Each row has a name. Each question is about the rows just above it. Places in a row count from 0.

1, 14, -29, -15, 17, -20, -5, 8, -1 -> Q_455
0, -3, 19, 11, -5, -9, 7, -9, 10 -> Q_947
-3, 20, 48, 28, -12, -8, 5, -21, 28 -> Q_417
8, 0, 3, 10, -2, 22, -8, -12, -7 -> Q_711
6, 15, 1, 26, -1, 35, -7, -8, -12 -> Q_402
-31, -5, 22, 11, -7, 20, 14, -14, 21 -> Q_616
-1, -24, -18, 9, -6, -10, -11, 12, -21 -> Q_795
-41, -2, 14, 13, -6, 83, -5, -11, 9 -> Q_828
5, -3, 2, 34, 14, 3, 25, 13, -43 -> Q_903
20, -7, -7, 12, 1, 27, -3, 17, -22 -> Q_633
20, -7, -10, 12, 1, -19, 5, 11, -23 -> Q_752
25, -7, 8, -4, -7, -50, -2, -11, 4 -> Q_451
Which value is in both Q_795 and Q_633? | 12
Move every entry of -15 by +1 step of 1. | -14
Which entry of Q_828 is missing from -41, -2, -11, 14, -5, 9, 83, 13? | -6
Shift each entry of 25, -7, 8 by +1 times 1: | 26, -6, 9
The one value in Q_711 and Q_903: | 3
Shared by Q_795 and Q_451: | -11

38, 55, 13, 6, 52, 5, 12, -16, 2, -47, -66, -18, -11, 34, 13, 37, -18, 32, 8, 10, 7, 42, -1, 9, 22, 3, -2, -12, 1, -26, 74, -4, -26, -12, 8, 36, 53, 23, -3, -14, 6  Q_332
23, 60, 12, 1, -22, 14, -7, -27, -2, -32, -56, -8, -24, 44, 8, 36, -12, 27, 14, 1, -1, 40, -3, 11, 25, 12, -3, -30, 12, -31, 62, -1, -24, -16, 2, 16, 52, 35, -9, -15, -4  Q_836
27, 56, 12, 3, -23, 7, -2, -24, -1, -43, -63, -15, -20, 40, 9, 36, -15, 28, 10, 4, 1, 41, -3, 9, 24, 8, -2, -25, 4, -30, 65, -3, -25, -15, 3, 21, 53, 27, -8, -15, -2  Q_648
23, 59, 12, 1, -22, 12, -6, -27, -2, -36, -58, -11, -23, 42, 9, 36, -13, 27, 13, 2, -1, 41, -3, 10, 25, 11, -3, -29, 10, -31, 63, -2, -24, -16, 2, 17, 52, 33, -9, -15, -4  Q_34
Shift each entry of 10, -31, 63, -2 by +1 times 1: | 11, -30, 64, -1
Where does 27, 56, 12, 3, -23, 7, -2, -24, -1, -43, -63, -15, -20, 40, 9, 36, -15, 28, 10, 4, 1, 41, -3, 9, 24, 8, -2, -25, 4, -30, 65, -3, -25, -15, 3, 21, 53, 27, -8, -15, -1 differ from Q_648, and what was there? | 40, -2
Changed Q_836: 23, 60, 12, 1, -22, 14, -7, -27, -2, -32, -56, -8, -24, 44, 8, 36, -12, 27, 14, 1, -2, 40, -3, 11, 25, 12, -3, -30, 12, -31, 62, -1, -24, -16, 2, 16, 52, 35, -9, -15, -4. Place and old value: | 20, -1
23, 60, 12, 1, -22, 14, -7, -27, -2, -32, -56, -8, -24, 44, 8, 36, -12, 27, 14, 1, -1, 40, -3, 11, 25, 12, -3, -30, 12, -31, 62, -1, -24, -16, 2, 16, 52, 35, -9, -15, -4 is in which row? | Q_836
One entry of Q_332 was changed: 38, 55, 14, 6, 52, 5, 12, -16, 2, -47, -66, -18, -11, 34, 13, 37, -18, 32, 8, 10, 7, 42, -1, 9, 22, 3, -2, -12, 1, -26, 74, -4, -26, -12, 8, 36, 53, 23, -3, -14, 6. Where, and from what? | 2, 13

-22, -34, -11, -62, -11, 23, -13, -2, -35 -> Q_397
-46, -6, -60, 45, -13, -34, -14, -21, -48 -> Q_131
-56, -13, -32, 14, -19, 40, 43, 49, -42 -> Q_951
-48, -66, -25, 80, -37, 46, 53, 18, -57 -> Q_290
-57, 44, -49, -62, 8, -9, -8, 55, -65 -> Q_959
60, -70, 37, 41, -27, 15, 26, -65, 48 -> Q_838
-19, 44, -44, 49, 12, -67, -40, 10, -47 -> Q_310
-44, -5, -50, 61, -13, -42, -18, -17, -58 -> Q_819
39, -59, 47, -7, -36, 58, 43, -23, 58 -> Q_241
The one value in Q_819 and Q_397: | -13
Shuffled Q_397 with one entry gone: -13, -11, 23, -2, -22, -34, -62, -11, missing | -35
Which entry of Q_959 is missing from -57, -62, 44, -49, -9, -65, 55, 8? | -8
One entry of Q_290 was changed: -48, -66, -25, 80, -36, 46, 53, 18, -57. Where, and from what? | 4, -37

27, -53, -4, 28, 13, 8, 1, 9, 24, -15, -43, 25  Q_930
22, 27, -18, 21, 2, 6, -1, -20, 13, 16, 0, -23  Q_282
14, -68, -2, 12, 22, -43, -4, -4, 43, -19, -30, 34  Q_301
The one value in Q_301 and Q_282: | 22
Q_301 without one entry, shuffled: 34, -43, -30, -4, -68, 22, -4, 12, 43, -2, 14. Gone: | -19
Shuffled Q_930 with one entry gone: -43, 28, 13, 9, 25, 27, -53, 1, 8, -15, -4, missing | 24
Q_930 without one entry, shuffled: 8, -53, 28, -43, 27, 13, 1, -4, 24, 25, -15. Gone: | 9
Changed Q_930: 27, -53, -4, 28, 13, 7, 1, 9, 24, -15, -43, 25. Place and old value: | 5, 8
Changed Q_301: 14, -68, -2, 12, 22, -43, -4, -4, 43, -19, -30, 33. Place and old value: | 11, 34

-25, 76, 43, 29, -27, -44, -56, -11 = Q_401
-28, 37, 21, 15, -21, -47, -51, 67 = Q_163
-28, 37, -50, 15, -21, -47, -51, 1 = Q_254
Shift each entry of -25, 76 by +1 times 1: | -24, 77
Q_254 without one entry, shuffled: -47, -28, -21, -50, 37, 1, 15. Gone: | -51
Shift each entry of -21 by -1 times 1: | -22
Which entry of Q_163 is missing from -47, 15, -51, -28, 67, 37, -21? | 21

14, 0, 10, -1, 24, 31, 5, 58, 62  Q_36
41, 65, 14, 67, -27, 82, -5, 31, 38  Q_557
-22, 49, -21, -20, -20, 34, 41, 33, -7  Q_475
Which entry of Q_475 is missing from -22, 34, -7, 41, -20, 33, -20, 49? | -21
Which entry of Q_475 is missing from -22, 41, -20, 33, 34, -7, -20, 49? | -21
Q_475 without one entry, shuffled: 41, -20, 34, 49, -7, 33, -20, -22. Gone: | -21
Shift each entry of 41 by -1 times 1: | 40
Where does -22, 49, -21, -20, -20, 34, 42, 33, -7 differ from Q_475, and what was there? | 6, 41

-1, -11, 24, -48, 9, -4, -4, 4 : Q_854
-18, -42, -53, -39, -1, -33, 12, 0 : Q_508
-2, -10, 9, 9, 6, -7, 1, 0 : Q_674
-1, -42, -53, 9, 28, -33, 11, 66 : Q_446
18, -25, 30, 10, 24, -25, 4, 1 : Q_104
10, 24, -25 with +1 step of 1 on every entry: | 11, 25, -24
Which value is in both Q_854 and Q_674? | 9
28, -33 with +1 step of 1 on every entry: | 29, -32
Which value is in both Q_854 and Q_508? | -1
Which value is in both Q_674 and Q_446? | 9

-44, -34, 18, 29, 7, -15, 6, 39, -23, -11, -42, -43, -6, 14 = Q_494
83, -1, 13, 5, 8, 32, -7, -13, -7, -35, -34, -1, 27, -2 = Q_166
-35, -8, 50, -29, 22, 19, 13, 39, -25, 15, 34, 45, -49, -25 = Q_326
55, -27, 12, -28, -29, -17, -28, -25, 34, -10, 27, -2, 14, 2 = Q_281
26, -8, -50, 36, -32, -24, -8, -31, 44, -35, -48, -34, -35, 27 = Q_863
-30, -25, -67, 45, 14, 1, 14, -33, -28, 18, 30, -19, 36, -29 = Q_450
Shuffled Q_863 with one entry gone: -24, -35, 27, -8, 26, 36, -48, -8, -35, 44, -34, -50, -32, missing | -31
Shared by Q_494 and Q_863: | -34
Which value is in both Q_494 and Q_166? | -34
Which entry of Q_450 is missing from 18, 36, 14, 30, 14, 45, -30, -28, -33, -67, -25, -29, 1? | -19
Q_863 without one entry, shuffled: 44, -24, -35, -8, 36, -48, -35, -8, 27, -31, -32, 26, -50. Gone: | -34
Which entry of Q_281 is missing from -10, -28, 2, 55, -2, -29, -28, 27, -25, 12, -17, 34, 14? | -27
Which value is in both Q_863 and Q_281? | 27

2, 2, 0, -2, -2, 0, 3, 1, -6, 2, -3, 0, -3, 4, -3, 2, 0, -1, -5, -1, -3, 3, -1, 1, 3, -1, -3, 2, 3, -3, 2, 8, -2, 6, 7, -2, -4, 6, 1, 3, 1, -3, 0, -1, 33, -6, -3, 0, -3, 6, 32, -1, 0, -1, -9, -7 = Q_573
-8, 8, -5, -6, 1, -8, -19, 6, 16, -9, -7, -34, -11, 9, -25, -7, -2, 1, 10, -7, -8, -3, -7, 9, -20, 15, 3, 12, 3, -3, 6, -17, 1, -1, -1, 6, 13, 3, 6, 1, 15, 0, -1, 10, 16, 11, 11, 6, -8, -7, -6, -15, 26, -8, 4, -2 = Q_865
41, -38, -34, -71, -3, -46, 12, 37, -6, 25, -27, -43, 46, 2, 3, 67, 16, 24, 28, -19, 68, 26, -2, -23, 28, -11, -16, -7, 49, 4, -1, 4, 14, 1, 29, 21, 73, -16, -26, -47, 68, -7, -24, 6, 5, 47, -30, 33, 37, -18, 37, -50, -23, -11, 30, -24 = Q_769
Whose row is 41, -38, -34, -71, -3, -46, 12, 37, -6, 25, -27, -43, 46, 2, 3, 67, 16, 24, 28, -19, 68, 26, -2, -23, 28, -11, -16, -7, 49, 4, -1, 4, 14, 1, 29, 21, 73, -16, -26, -47, 68, -7, -24, 6, 5, 47, -30, 33, 37, -18, 37, -50, -23, -11, 30, -24? | Q_769
Where does 41, -38, -34, -71, -3, -46, 12, 37, -6, 25, -27, -43, 46, 2, 3, 67, 16, 24, 28, -19, 68, 26, -2, -23, 28, -11, -16, -7, 49, 4, -1, 4, 14, 1, 29, 21, 73, -15, -26, -47, 68, -7, -24, 6, 5, 47, -30, 33, 37, -18, 37, -50, -23, -11, 30, -24 differ from Q_769, and what was there? | 37, -16

7, -46, 22, -2, -1, -61, 13, -1, -7, 72, 18, -34, -7, 31  Q_850
7, -29, -4, 10, -11, -31, 9, -13, -24, -49, 4, -23, -23, 31  Q_746
0, 4, 4, 53, 30, 19, -30, -14, 12, 23, 34, 25, 18, 32  Q_861
-31, -2, 33, -14, -4, 9, -23, -1, 36, -20, -10, -40, 17, 55  Q_780
-53, -35, -19, 6, -51, 2, 14, 15, 12, 22, 1, -34, -18, 4  Q_292
-31, -41, 33, -14, -4, 9, -23, -1, 36, -20, 18, 1, 0, -19  Q_267
Which entry of Q_292 is missing from -53, 2, 14, -19, 12, -34, 22, -51, -35, 15, 1, 6, 4? | -18
Move every entry of -1, -7 by -1 step of 1. | -2, -8
Shuffled Q_850 with one entry gone: -1, -34, -2, 22, -1, 7, -7, 72, 13, -46, -61, -7, 31, missing | 18
The one value in Q_780 and Q_861: | -14
Move every entry of -19, 6 by -1 step of 1. | -20, 5

0, -2, 10, 11, -1 : Q_741
18, 0, 2, -39, 25 : Q_555
32, 56, 1, -73, 1 : Q_818
-9, -17, -12, -75, -9 : Q_229
1, 18, -47, -46, 5 : Q_3
-20, -1, 14, -4, -7 : Q_673
-22, -9, -35, -32, -58 : Q_601
40, 10, 6, 34, 36 : Q_394
-54, 13, 9, -34, -54 : Q_207
-8, 18, 32, 15, -20 : Q_63
20, 2, -15, 4, 8 : Q_41
Move every entry of -8, 18, 32, 15 by -1 step of 1. | -9, 17, 31, 14
Move every entry of 56, 1, -73 by +1 step of 1. | 57, 2, -72
Shuffled Q_41 with one entry gone: 20, 8, 4, -15, missing | 2
Shuffled Q_741 with one entry gone: 10, -2, 0, 11, missing | -1
Changed Q_818: 32, 56, 2, -73, 1. Place and old value: | 2, 1
One entry of Q_555 was changed: 18, 1, 2, -39, 25. Where, and from what? | 1, 0
0, -2, 10, 11 with +1 step of 1 on every entry: | 1, -1, 11, 12

0, 12, 13, -6, -28, 36  Q_516
-1, 7, 4, -6, 6, -18  Q_436
-1, 19, 9, -16, -9, 4  Q_300
-1, 21, 15, -14, -22, 24  Q_831
5, 6, 4, -5, 0, -3  Q_305
-1, -7, -7, 1, 14, -17  Q_87
-1, -65, -35, 57, 28, -16  Q_870
-1, 6, 4, -5, 0, -3  Q_232
3, 3, 4, -2, -19, 34  Q_548
3, 3, 4, -2, -19, -2  Q_808
-1, 7, 4, -6, 8, -23  Q_264
7, -7, 4, 8, -12, 26  Q_782
Move every entry of -2, -19 by -1 step of 1. | -3, -20
Which entry of Q_305 is missing from 5, 4, -5, -3, 0? | 6

